Here are a small network's activations along a few directions, averaged over the inputs that share one value of a field.
Related values have similar rows: they may be neighbours, one step apart, or belong to one group.
In the rows, zero is written as 500.
Strong random noise was added to every row along 20 fixed directions; ignore it. To show where, here is one row again and again, with new noise each time:
[568 472 353 543 644 472 429 617 588 601 436 375 379 561 485 504 339 482
 616 451 501 368 474 547 478 547 526 559 609 359 566 646 640 334 376 558]
[465 487 609 460 429 348 476 290 391 453 559 533 588 475 562 586 568 560
 351 310 441 532 477 525 507 368 377 559 602 535 413 516 443 562 405 441]
[445 524 572 465 651 479 435 594 491 478 592 566 388 545 417 378 444 473
 540 502 518 383 420 523 589 483 357 514 446 277 529 605 506 682 681 558]
[469 614 555 608 566 555 429 471 460 421 492 521 413 312 589 515 469 479
 561 597 515 459 599 529 554 585 524 485 359 689 406 489 661 518 382 478]
[395 499 354 521 496 643 511 628 495 402 401 577 578 555 432 471 418 590
 414 595 418 500 415 481 432 549 580 431 652 484 580 557 562 406 438 588]
[576 612 497 745 411 436 577 379 455 392 557 609 653 438 508 372 510 551
 697 519 413 523 450 490 719 424 682 396 472 539 396 536 495 738 490 554]
[456 640 475 812 284 453 587 493 442 579 533 508 805 433 607 687 524 568
 307 673 465 684 721 453 443 591 616 524 428 541 558 231 454 490 458 388]
[423 497 605 424 321 348 423 594 282 450 479 522 556 488 592 548 624 454
 335 579 425 543 528 608 506 563 480 657 408 675 629 360 644 537 541 409]
[489 519 557 371 348 382 520 566 501 457 302 303 430 370 633 448 598 673
 599 459 726 487 471 647 642 588 336 705 223 482 432 656 603 508 536 591]
[396 466 437 416 598 790 562 486 524 433 495 498 313 389 433 500 566 411
 607 467 467 509 486 398 521 417 661 475 522 729 448 438 415 317 653 432]
[665 451 538 470 611 429 591 445 670 525 615 433 461 597 467 448 352 514
 430 487 534 450 401 412 450 490 596 539 478 191 406 455 466 573 518 320]
[522 420 621 634 441 511 561 511 509 764 624 383 486 466 407 342 477 554
 267 543 471 596 494 566 515 386 439 480 589 518 505 601 495 723 528 532]
[428 316 544 347 490 568 702 437 569 685 457 398 642 496 520 486 535 515
 289 561 578 538 531 498 354 420 462 472 473 458 561 515 405 451 487 381]
[472 510 504 456 519 480 557 440 512 570 427 422 588 451 566 519 598 471
 596 535 602 528 573 501 442 487 490 533 295 454 487 499 440 452 513 499]
[491 683 471 487 352 494 303 484 585 413 504 363 543 554 410 399 567 633
 404 474 246 433 396 459 592 474 468 283 652 633 510 432 574 567 530 713]
[458 539 490 513 345 405 424 480 492 466 472 517 510 428 489 418 618 542
 469 547 471 530 447 563 657 505 496 479 527 617 471 693 613 629 490 591]
[437 467 540 412 660 539 622 429 526 513 468 494 466 403 552 492 491 498
 642 433 549 378 539 511 577 454 538 576 395 461 454 494 497 420 534 370]
[317 632 433 597 475 394 577 425 565 443 432 749 946 455 557 676 665 543
 581 597 469 595 605 427 798 413 512 565 432 459 475 480 494 638 530 373]
[579 481 559 412 583 478 512 494 550 424 545 442 343 481 522 492 474 397
 562 518 577 460 454 440 520 507 573 602 310 453 395 453 527 518 581 335]
[524 470 472 627 371 510 677 428 473 607 529 356 416 463 478 415 469 549
 637 401 373 407 498 524 681 444 800 566 623 651 503 481 524 337 455 429]
[500 561 462 673 541 547 477 529 420 395 601 628 497 420 580 512 398 551
 421 558 478 529 486 523 416 617 534 431 583 399 566 445 498 583 504 530]
[373 593 634 436 479 589 361 435 390 393 455 693 413 512 490 697 558 466
 520 460 670 566 669 511 440 564 181 552 382 698 379 503 443 397 369 545]


F, 9 values:
f9: [687 489 372 547 738 633 351 751 667 513 497 474 281 591 411 584 374 305
 644 564 537 605 468 432 452 543 523 571 518 484 501 456 594 493 561 502]
f5: [506 450 568 533 325 550 696 429 431 407 595 602 500 523 546 377 450 616
 559 497 489 422 411 538 687 538 543 388 584 464 572 530 418 624 486 510]
f8: [774 407 464 483 639 454 434 542 555 602 456 355 396 553 496 529 395 372
 606 407 590 480 555 503 321 465 486 475 431 432 480 462 496 410 472 497]
f1: [518 422 564 415 546 490 545 649 533 498 343 404 601 671 447 561 432 597
 484 449 479 535 421 439 578 382 412 762 478 464 421 426 566 439 398 440]
f3: [449 507 683 602 452 425 428 453 100 208 657 477 372 579 602 454 327 509
 460 413 422 395 273 531 450 451 382 591 487 417 491 539 503 654 342 626]
f4: [389 622 400 434 511 393 435 464 539 487 381 461 735 438 654 592 658 549
 625 469 368 429 572 518 551 537 522 474 514 548 620 355 545 383 477 587]
f7: [498 376 487 410 400 341 532 611 449 473 542 608 570 658 539 558 464 447
 449 552 637 527 393 525 557 561 334 593 532 319 640 597 452 618 519 484]
f2: [460 553 417 347 453 377 412 547 547 536 444 422 365 558 423 523 626 478
 466 488 484 461 505 499 409 636 603 591 510 434 513 537 525 287 573 545]
f6: [418 473 541 532 473 515 542 615 347 598 465 410 363 556 378 380 411 549
 525 454 537 364 549 505 412 529 489 525 433 408 498 600 433 374 513 647]
The values of F form a line.
How many steps from neighbour to neighbour lead from f8 to f4, at the fewest?
Answer: 5
Which values are neighbours of f6? Give them in the order they are listed.
Answer: f1
Which values are neighbours of f9? Give them in the order they are listed.
Answer: f3, f2

D, 11 values:
d6: [786 275 599 577 454 326 492 409 382 602 786 268  31 393 701 386 405 349
 515 386 604 456 342 633 477 528 570 620 565 385 563 684 523 622 446 452]
d4: [367 525 597 734 437 595 482 658 373 552 568 722 723 882  98 528 413 334
 405 684 240 564 539 318 702 214 491 493 606 687 489 458 512 641 453 469]
d7: [351 505 633 588 534 505 479 444 295 614 550 498 395 600 452 408 496 451
 730 499 584 497 414 640 601 391 277 674 439 460 517 850 514 625 282 776]
d10: [630 264 602 571 554 783 753 670 250 371 559 852 336 801 398 306 164 498
 761 540 584 493 330 620 406 592 549 507 653 518 592 538 458 525 263 614]
d2: [236 368 381 499 279 538 592 444 275 299 460 607 518 211 634 568 706 433
 594 415 673 600 428 504 745 352 375 465 519 726 521 841 292 571 708 607]
d1: [295 587 406 601 689 407 390 486 368 396 635 665 263 497 216 585 506 292
 479 384 444 460 495 268 495 368 638 676 489 209 273 748 321 405 757 410]
d11: [351 297 538 264 492 661 682 208 475 675 589 413 428 449 526 539 801 289
 489 504 655 649 531 352 238 390 625 546 370 487 501 499 112 284 658 328]
d5: [341 539 603 459 369 430 591 373 422 556 453 193 571 463 379 379 576 687
 377 276 365 440 406 454 652 172 475 629 429 528 288 609 436 491 559 504]
d9: [407 678 535 448 379 324 526 416 510 557 491 550 475 410 503 435 754 600
 642 499 474 469 582 539 659 671 731 673 399 511 456 406 510 384 605 468]
d8: [341 548 586 450 495 465 556 526 503 473 516 759 401 198 607 475 657 633
 386 614 702 549 637 661 601 753 460 568 395 445 493 612 558 664 679 437]
d3: [445 622 595 556 596 409 584 255 775 758 779 414 596 515 677 564 565 684
 537 456 546 473 517 552 657 598 272 517 656  25 679 401 312 655 540 556]
The values of D form a line.
Going along D from d3 by way of its neighbour d7, in what order are d4, d10, d11, d9 met?
Answer: d11, d4, d10, d9
How many steps from neighbour to neighbour lead from d6 to d1, at the fewest?
Answer: 2

V, 11 values:
v5: [399 386 560 254 423 352 569 572 551 615 574 530 602 611 388 373 679 361
 547 422 266 331 445 551 894 268 479 425 642 625 738 448 495 680 848 436]
v8: [378 453 437 642 296 547 442 723 389 341 470 369 507 530 588 602 381 264
 570 711 528 420 435 448 766 438 346 482 391 797 657 610 634 545 498 563]
v6: [429 507 588 194 416 139 427 463 701 579 553 644 357 454 346 174 700 520
 313 750 528 314 389 550 767 712 701 577 392 297 415 876 800 743 601 343]
v10: [221 504 494 394 778 232 452 644 547 587 391 521 671 393 577 724 401 480
 248 482 507 190 737 534 611 507 270 692 362 100 602 572 697 437 650 149]
v3: [566 739 517 720 352 347 300 557 600 526 477 143 491 361 617 744 504 511
 357 620 525 571 726 332 520 606 528 656 186 602 305 254 645 426 429 373]
v9: [766 436 330 854 367 448 678 417 577 710 393 414 965 447 526 605 405 552
 492 287 467 585 765 461 423 221 543 194 598 577 478 364 277 472 556 459]
v11: [249 815 697 824 601 523 558 316 210 456 645 680 407 256 493 355 520 932
 698 243 383 462 484 646 821 514 448 709 645 401 322 553 429 630 431 733]
v2: [462 504 421 568 425 321 457 618 491 536 427 559 786 425 606 701 397 587
  40 625 487 544 676 583 343 635 435 509 526 386 636 418 684 512 463 310]
v4: [674 343 519 689 246 520 760 373 546 665 483 684 539 462 399 451 213 595
 407 213 590 344 794 643 520 476 433 165 745 748 425 620 378 420 447 354]
v7: [488 505 550 471 512 665 594 589 580 281 534 400 312 181 459 103 470 561
 317 760 333 369 335 467 603 573 824 220 394 696 410 520 699 757 776 503]
v1: [333 690 629 459 763 616 387 439 530 520 562 371 434 384 616 349 527 577
 500 751 392 365 433 572 474 633 506 466 368 453 553 467 759 619 305 618]
The values of V form a line.
Which values are neighbours of v1? Give them in the order they are listed.
Answer: v2, v4
Which values are neighbours of v7? Give them in the order they are listed.
Answer: v5
Which values are neighbours of v6? Give them in the order they are listed.
Answer: v3, v11
